These are the activations of a small neural network, seen along a few directions. Each row is one input.
In each table, some parts of the input vary, and every possible input appears once, in random order.
Descriptions start from the smaller parts, as in this example, which fits no table here: one of 6 places along a line, together with either a single point or one of 11 places around a ring or (one of 3 separate values, together with one of 5 places around a ring).
Shared parts are said once, and a part with two or three values counts as separate values.

Other details of the inputs shift rows strongly along two fixed directions, in all tables alike. That doesn't count.

Rows:
R1: [  6  -2  42 -39   1 -26 -20   5 -54  -7 -20  15 -20]
R2: [ 29  -9 -47  91 -65  59  21 -54  41  26  13  23 -27]
R3: [ 50 -40  21  33  -3 -19 -45  -7 -31  13 -24  12  -2]
R4: [-41   7  23 -38  78   2  -3  49  14 -25  -7  -8  35]
R5: [ 50 -11  45  -9  23 -23 -28   0 -45   7   3   2  18]
R6: [ 29   6 -75  76 -78  60   3 -42  18  30 -25   6 -25]
R7: [ -2 -38  39 -10  -8 -18  -3   2 -21   6   5  21  -8]
R8: [ -3 -18  46 -52  16 -29 -20  30 -54 -11 -30   8 -20]
R9: [ 55   9  44  21 -55 -43 -36 -49 -56   8 -30  11 -25]
R10: [ 25 -31  32  14 -13 -26 -48   2 -53  10 -38  24 -34]
R11: [-10  54 -40   4 -19  45  14 -30  59  -1  32 -44  46]
R12: [-36  22 -58 -32  27  63  41  10  69 -19  21 -47  50]
R13: [ 31  18 -36  69 -75  31  30 -87  41  52  19   3 -11]
R14: [-40 -18  54 -55  36 -31  12  30 -19 -10  17   4  16]
R15: [ 18 -14 -11 -17  45 -72 -20  37 -40 -34   0  28 -24]
R16: [-76  13 -38 -13  17  48  53  37  55 -19  21 -15  19]
R17: [-84  52 -44 -44  74 -21  50  67  76 -27  43 -44  11]
Description of these inputs: either one of 2 separate values or (one of 3 separate values, together with one of 5 places along a line).
Which other rows does R9 become when the place on the line of 5 takes its other values? List them by row number. -> R1, R6, R8, R10

Rows:
R18: [  0 -14  22  15  -9 -46 -24   6 -33  20 -24   3 -30]
R19: [ 21  -8  26  20 -35 -23 -22  -2 -32  21 -21  22 -46]
R20: [ 14   5 -22  48 -12  -1  -9 -21   0   9  -4  14 -22]
R21: [ -2  -5  35 -39  28 -43 -26  14 -68 -34 -28  23   3]
R22: [-57  31 -17 -68  35  11  52  25  40 -28  35 -34  27]
R23: [ 26  21 -85  66 -27  43  12 -21  46  26  11  -6 -11]
R24: [ 42 -46  49 -11  31 -21 -35   6 -46   5  11  21  -4]
R25: [-24  -8  30 -11  40 -49 -19  25 -28 -28  -8  15 -16]
R26: [ 13 -48  50  19  -2 -25 -16  13 -27   5 -11  17  -6]
R27: [-31  12 -64  -5 -11  69  27  -6  28 -18 -18 -27  17]
R28: [-48  10 -30 -29  56  19  33  52  52 -25  37 -21  42]
R29: [-17   1  45 -24  34 -40 -19  29 -43 -22  -9  26 -21]
R30: [ 34 -21  50  20 -16 -34 -23 -25 -41   8   6  47 -21]
R31: [ 34 -23 -44  93 -60  53  24 -45  38  44  -9   6   2]
R32: [-63  32 -28 -69  11  13  25  24  17 -19 -15 -25  16]
R33: [ -3  23 -26  -5 -16   6  43 -12  39   3  37  -5  -3]
R34: [-82  33 -34 -45  28   7  38  46  36 -20   5 -35   8]
R35: [  3 -48  60 -47  19 -15 -17  21 -57 -25 -25   1  22]
R36: [-78   9  -8 -42  23  -1  39  30  44 -13  22 -26  17]
R37: [ 27 -32  14  49 -10 -21 -26  -3 -32  17 -37  15 -26]
R38: [  4  17 -82  32 -85  73  31 -68  42  29   6 -16   7]
R39: [ 49  12  -6  74 -71  69 -20 -70  34  39 -10 -17  24]
R40: [-80  24  -7 -53   9  26  43  36  47  -9  30 -26  17]
R41: [ 37  -2   0  38 -24 -42 -19  -2 -19   8   3   5 -32]
R42: [ 65 -14  20  -7 -32 -36 -15 -40 -44  11  -4   9  -7]
R43: [ 27   0 -41  51 -88  54  18 -69  23  47  11   7 -20]
R44: [-49  48  -4 -34  -6  39  -1 -16  41  15   8 -55  45]
R45: [-22 -11  68 -51  51 -37 -10  18 -44 -34   8  23  14]
R46: [ 41  -5   3  42 -30  -5 -29 -33 -38   8 -18  39 -33]
R47: [  4   8  28 -41  25 -47 -10  26 -36 -17  -4   2 -22]
R48: [-33   4 -19 -33  47  21  30  28  41 -17  35  -8  24]
R49: [ 33 -20  14  -7  25 -15 -31  21 -31  -4 -13  17 -15]
R50: [  0  16 -40  48 -24  27  32 -38  48   2  21  14   4]
R51: [-50  11 -32 -76  66  38  35  40  32 -37  23 -32  53]
R52: [ 36 -17  24  25  -5 -52 -12 -10 -13  25   5   3 -11]
R53: [  0   5  40 -35  24 -57  -9  40 -32 -17   3   6 -25]
R54: [ 57  21 -11  48 -31  50 -21 -57  40  32  10 -20  34]
R55: [  0 -30  34   8  20 -35 -26  33 -35 -12 -25  17 -21]
R56: [ 50 -37  23  33  10 -34 -25   4 -21  30   0  16  -1]
R57: [ 54  21  53   3  -9 -15 -32 -38  -5  19  -7 -14  13]
R58: [  7 -27  49  -2  10 -21 -27  33 -46 -11 -31  28 -28]
R59: [ 14 -29  33  20 -19 -42 -15  -9 -25  35 -14   4 -14]
R60: [ 65 -16 -15  66 -28 -13 -28   0 -13  24  -4  22 -25]
R61: [  7  10 -19  20 -38  12  -7 -18 -10  16 -10   6 -35]
R62: [-37   7  18 -40  48 -39  13  41  10 -27  27 -21  17]
R63: [-81  21 -36 -60  48  53  34  51  36 -36  -4 -27  19]
R64: [ 21   6  22 -47  17 -53 -16  16 -44 -23 -26   0  -6]
R65: [ 28  36 -87  75 -56  36  19 -40  52  26  15 -16 -23]
R66: [-34  -3 -28   3 -21  65  33   0  49  -3  14  -3   6]
R67: [ 34 -21  28 -37  41 -37 -33  34 -55 -22 -31  10   7]
R68: [ 40 -21 -36  69 -78  78  14 -62  23  31  -2  14 -11]
R69: [-49   8 -18  -7  40  -6  23   2  38 -13  12  -7  26]
R70: [ 24 -22  49 -25   3 -33 -21 -18 -64 -18 -10  33  13]
R71: [-10  21 -55   5   7  45  21  13  46  -3  12  -3  -6]
R72: [-55  52   9 -43  45  31   4   0  41 -23  15 -37  62]
Changing only one part turns R35 into R42. The same change can be made to R26. Which row results? -> R62
Changing only one part turns R21 into R32. The same change can be made to R69. Which row results? -> R59
What do these inputs look like to the network? -> one of 5 separate values, together with either a single point or (one of 2 separate values, together with one of 5 places along a line)
Which other rows does R34 become when the place on the line of 5 takes its other values? List them by row number. -> R18, R19, R32, R61
Which other rows does R50 become when the choice among 2 separate values takes its other values? List them by row number. -> R25
Which other rows agree with R54 in the choice among 5 separate values? List them by row number. -> R23, R24, R28, R48, R49, R51, R56, R60, R67, R71
